These are the activations of a small neural network, seen along a few directions. Each row is one input.
Each table varies a few parts of the input and shows all the possible inputs, shuffled.
A made-up example of a description, with smaller parts first: ring(5) and (point or (values(2) and line(4)) or line(11)).
Shared parts are said once, and a part with two or three values counts as separate values.

Table:
x1: [-17.9 -61.5  31.3 -18.5 -40.7 -34.6  22.5 -19.6   1.3  -7.7  18.9   8.4]
x2: [-71.1  86.5 -29.4 -84.3 -81.4  55.9  24.9  -2.4 -42.5 -89.8 -79.0   5.6]
x3: [ 32.7 -22.4  90.0 -24.5  -6.0 -21.0 -21.1  38.1 -49.9  19.7   7.7 -17.8]
x4: [ -9.8 -81.8  -4.1 -19.9 -60.5 -22.9  60.3 -59.3   7.9  -9.6  -7.7  18.1]
x5: [ 44.6  51.7  -1.3  33.0  65.0  26.7 -43.4  45.1  -5.3  34.6  -2.8 -15.4]
x6: [  1.2  34.9 -38.2  38.1  51.1  10.3 -24.9  11.2  29.0  13.0  16.2  -1.1]
x7: [  3.1  23.0 -66.1  38.5  34.9  11.5  -1.5 -19.9  44.8   6.5   4.9  10.4]
x8: [ 12.2   6.6 -97.7  38.3  17.7  24.5  32.9 -59.2  49.8   4.9 -22.0  19.9]
x9: [-15.5 -46.8  57.8 -17.9 -24.4 -35.1  -0.9   8.8 -15.7  -1.2  28.4  -3.2]
x10: [  3.5 -34.1  75.8 -19.6 -14.7 -30.7 -12.7  26.3 -32.2   7.4  23.4 -13.7]
x11: [ 17.0  44.0 -18.0  36.7  59.2  15.5 -36.1  31.1  12.7  22.1  12.0 -11.3]
What is each input in this table made of? -> point or (values(2) and line(5))
Which other rows does x7 become when the values(2) part takes its other values? List them by row number. -> x1

Table:
x12: [  1.3  51.6 -35.0  25.4  27.9  50.9  11.8   2.9 -28.2  -2.6 -32.5 -40.5]
x13: [ 53.8 -36.9  18.2  19.8   7.5 -55.3   5.0  -8.3  16.5  26.7  38.1 -20.9]
x14: [-52.0 -75.6  64.1 -47.7 -93.9  -8.5  37.9  -5.5 -16.8 -34.5  -1.0  12.2]
x15: [-34.1  38.1 -71.9  25.8 -14.1  26.9   1.3 -20.8  65.4 -29.6  -9.0  36.4]
x16: [ 43.7  39.1  30.3  -8.0  11.0  22.2 -22.2 -13.9 -39.7   6.5 -33.4   6.0]
x17: [-22.2   1.0  15.4   3.2  57.7 -12.6 -44.8  51.3  -1.8  26.6  36.2   0.5]
x18: [-35.8 -80.4  47.7 -59.4 -79.7 -50.6  57.7 -51.9 -29.0 -27.5  -2.1  -0.5]
x19: [-26.7 -28.4  22.5  44.9  42.0   1.4 -32.3  25.1  20.3  26.8  49.9  11.8]
x20: [-24.9  96.7 -54.4   0.8   3.0  21.6 -10.8 -25.8  18.8 -50.9 -11.3   4.6]
x21: [ -1.7  25.6 -59.9   3.9  27.4  47.2  16.1  33.3  -3.9  17.2 -35.7 -20.6]
x22: [ 40.9  28.4  49.8  13.2   8.1 -24.3 -31.5  31.6 -13.7   5.5  22.8 -41.5]
x23: [-48.4 -48.9  53.7 -89.6 -85.3 -21.6  30.6  22.3 -49.1 -41.3 -14.9   6.7]
x24: [ 41.6   0.8  30.5  -9.8  10.3 -27.7 -25.2  65.4  10.3  20.5  19.6 -21.3]
x25: [-29.3  69.2 -80.2 -22.1   2.4  17.4  -6.5   4.8  42.6 -32.8 -18.0  25.2]
x26: [ 36.0 -28.2  37.5  31.6  -5.8 -13.6 -15.2  37.8  32.0  22.0  34.0  -9.1]
x27: [-46.9 -16.2  72.1 -64.9 -88.4 -15.9  21.0 -12.7 -71.3 -49.4 -12.6 -16.7]
x28: [ 39.3 -16.0  16.5  12.5  -2.1  27.2  -5.6  -5.5  10.0  22.1 -23.4  39.3]
x29: [ -7.7 -36.3   4.2  31.2  53.4 -40.1 -13.7 -21.2   5.0  31.8  53.5   0.5]
x30: [ 14.2 -17.7 -68.3  34.9  24.7  18.3  40.1 -37.7   5.0  19.0 -15.1 -21.1]
x31: [ 57.6 -26.6  -1.5  -0.2  11.2 -12.5  11.6 -50.0  -4.9  25.5 -16.6  26.1]
x32: [-12.8  21.6 -87.0   9.9   0.9 -10.9  16.6 -65.5  52.3 -29.2  -3.8  20.1]
x33: [ -8.4  -3.3 -50.6  48.7  11.6  56.0  24.9   6.8  20.2  18.2 -22.4  -7.2]
x34: [ 43.8  11.8   8.3 -31.2  12.3  18.0 -16.7  18.1 -14.8  22.4 -37.7  28.5]
x35: [-21.4  30.4  38.2  27.0  57.9 -13.6 -50.1  19.3 -25.3   7.3  35.3 -18.3]
Changing only one part turns x16 into x34. The same change can be made to x27. Which row results? -> x23
What is each input in this table made of? -> line(4) and (point or line(5))
A walk changes only the line(4) part. It starts at x35 and steps to x17. List the rest of the walk in order. -> x19, x29
A walk changes only the line(5) part. It starts at x19 and steps to x26. List the rest of the walk in order. -> x28, x33, x15
Which other rows agree with x32 in the line(4) part? List them by row number. -> x13, x18, x29, x30, x31

Table:
x36: [-22.3  -4.8 -24.7  32.8  -2.2 -17.7  -1.5  -5.5  46.3  -8.0  36.9   0.5]
x37: [ 43.5 -20.9  -5.5  13.9  39.6 -23.4  -4.5 -23.3   6.2  34.5  14.5  -6.9]
x38: [-46.2 -44.7  80.7 -59.8 -58.5 -47.4  13.3  -3.7 -23.9 -42.7  24.1   2.4]
x39: [ 17.9 -62.3  65.7 -54.7 -77.7 -40.4  24.0 -25.2 -46.5 -16.5   1.8  11.0]
x40: [-18.7  25.7 -27.0   7.1   4.7  46.4  12.4  -3.0 -25.8 -12.3 -28.2 -22.3]
x41: [ 52.5  13.6  28.6  12.5  22.4   4.3 -24.8  -7.5   2.4  26.2  -1.1  12.3]
x42: [ -2.9  52.3  -0.6 -17.7   4.1  -9.8 -31.4  34.5   7.1 -18.9   9.2  -8.4]
x43: [ 13.4  -0.4 -42.7  -8.0  -3.4   5.6  15.1 -38.6  21.1  -4.4 -30.9  36.2]
x44: [ -2.3  25.3  27.9  20.6  26.9  -6.6 -48.8  20.0   6.0   1.8  24.6   9.6]
x45: [-10.8 -28.0 -25.6  37.5  -0.8  23.7  29.0   9.7  25.9  14.8   7.2 -12.0]
x46: [  9.8  23.3  -5.3  -9.8   5.0  30.4  -7.3  53.0 -15.6   2.4 -23.1 -22.1]
x47: [ 52.1  41.2  -0.7 -20.1   0.0  -5.2  -6.2   9.6  -0.9   3.6 -23.3  -1.6]
x48: [-41.6  17.4 -40.7 -10.2  -2.5   2.4  -5.4 -11.3  30.7 -18.6   6.3  31.2]
x49: [  0.8 -27.4  -6.7  25.6  42.9   5.8   8.1  24.5 -11.6  38.5  14.0 -17.1]
x50: [-38.0 -70.1  72.3 -45.9 -70.1 -11.4  31.8  14.4 -47.0  -3.1 -15.9 -16.3]
x51: [-11.6  -5.8  -4.9  20.5  43.5 -36.0 -24.2   5.9  10.0  14.1  40.6  -7.7]
x52: [ 22.6  41.1 -23.6   1.8   0.6   7.5  12.2 -44.3 -13.5 -13.9 -34.2  -0.3]
x53: [-29.3 -10.1 -42.6  -3.2  -0.4  42.3  21.4   4.6   8.8   1.4 -25.1  17.4]
x54: [ 32.1 -23.5 -26.8  31.1  -3.4  -9.9  17.1 -35.0  39.8   6.0   2.8   2.4]
x55: [ 10.5   0.6  24.4  27.0  26.8  33.9 -20.0  39.2 -16.2  25.7  -3.7  -1.0]
x56: [-31.4  57.3 -22.1  -1.1   2.4   5.4 -10.3 -17.9  -3.2 -30.4   3.4  -7.3]
Changing only one part turns x46 into x42. The same change can be made to x50. Which row results? -> x38
What is each input in this table made of? -> values(3) and (point or ring(6))
Which other rows does x44 become when the ring(6) part takes its other values? List them by row number. -> x36, x42, x48, x51, x56
A walk changes only the ring(6) part. It starts at x52 and steps to x43. List the rest of the walk in order. -> x54, x37, x41, x47

Table:
x57: [  9.6  19.6  21.2  16.0  28.4  -7.8 -31.7  32.4  -3.2  12.5  21.5 -16.4]
x58: [  7.6   1.9   8.3  22.4  33.2 -13.8 -27.0  18.9  11.5  17.3  31.7  -2.3]
x59: [-31.3  20.7 -42.4  -1.3  -3.0  13.0   6.2  -9.0  18.8 -19.4  -7.6  10.2]
x60: [-16.9   5.3 -47.8  11.2  -4.5  14.8  17.6 -24.8  29.1 -10.0 -10.8  14.3]
x61: [ -7.3 -83.0  94.7 -31.3 -42.4 -40.6  10.8  16.7 -40.0   8.9  24.9 -10.7]
x62: [-31.4 -42.6  39.5 -66.0 -89.5 -27.7  39.0 -33.4 -26.1 -44.3 -14.8  12.4]
x63: [ -6.6  57.3 -12.0 -24.7 -10.4  40.7  -3.5  10.0 -30.8 -22.7 -44.4  -2.4]
x64: [ 10.4 -11.3 -60.1  17.8  -5.6  16.1  34.2 -39.2  28.4   1.5 -19.2  11.4]
x65: [-28.7  40.3 -30.0  -9.1  -4.2  20.3   3.8  -1.4  -0.2 -26.2 -15.6  -3.9]
x66: [ 20.0 -12.7   2.2  33.0  35.6 -12.7 -15.9  -1.3  19.5  25.6  26.3   2.4]
x67: [ 42.8 -27.7 -11.0  36.6  37.5 -13.7   0.7 -18.5  18.4  39.5  13.9   0.4]
x68: [ 31.7  32.2  37.3  -4.6  24.8  11.2 -34.1  49.7 -25.4  17.4  -5.9 -15.3]
Changing only one part turns x62 into x61. The same change can be made to x64. Which row results? -> x67
What is each input in this table made of? -> values(2) and (point or line(5))
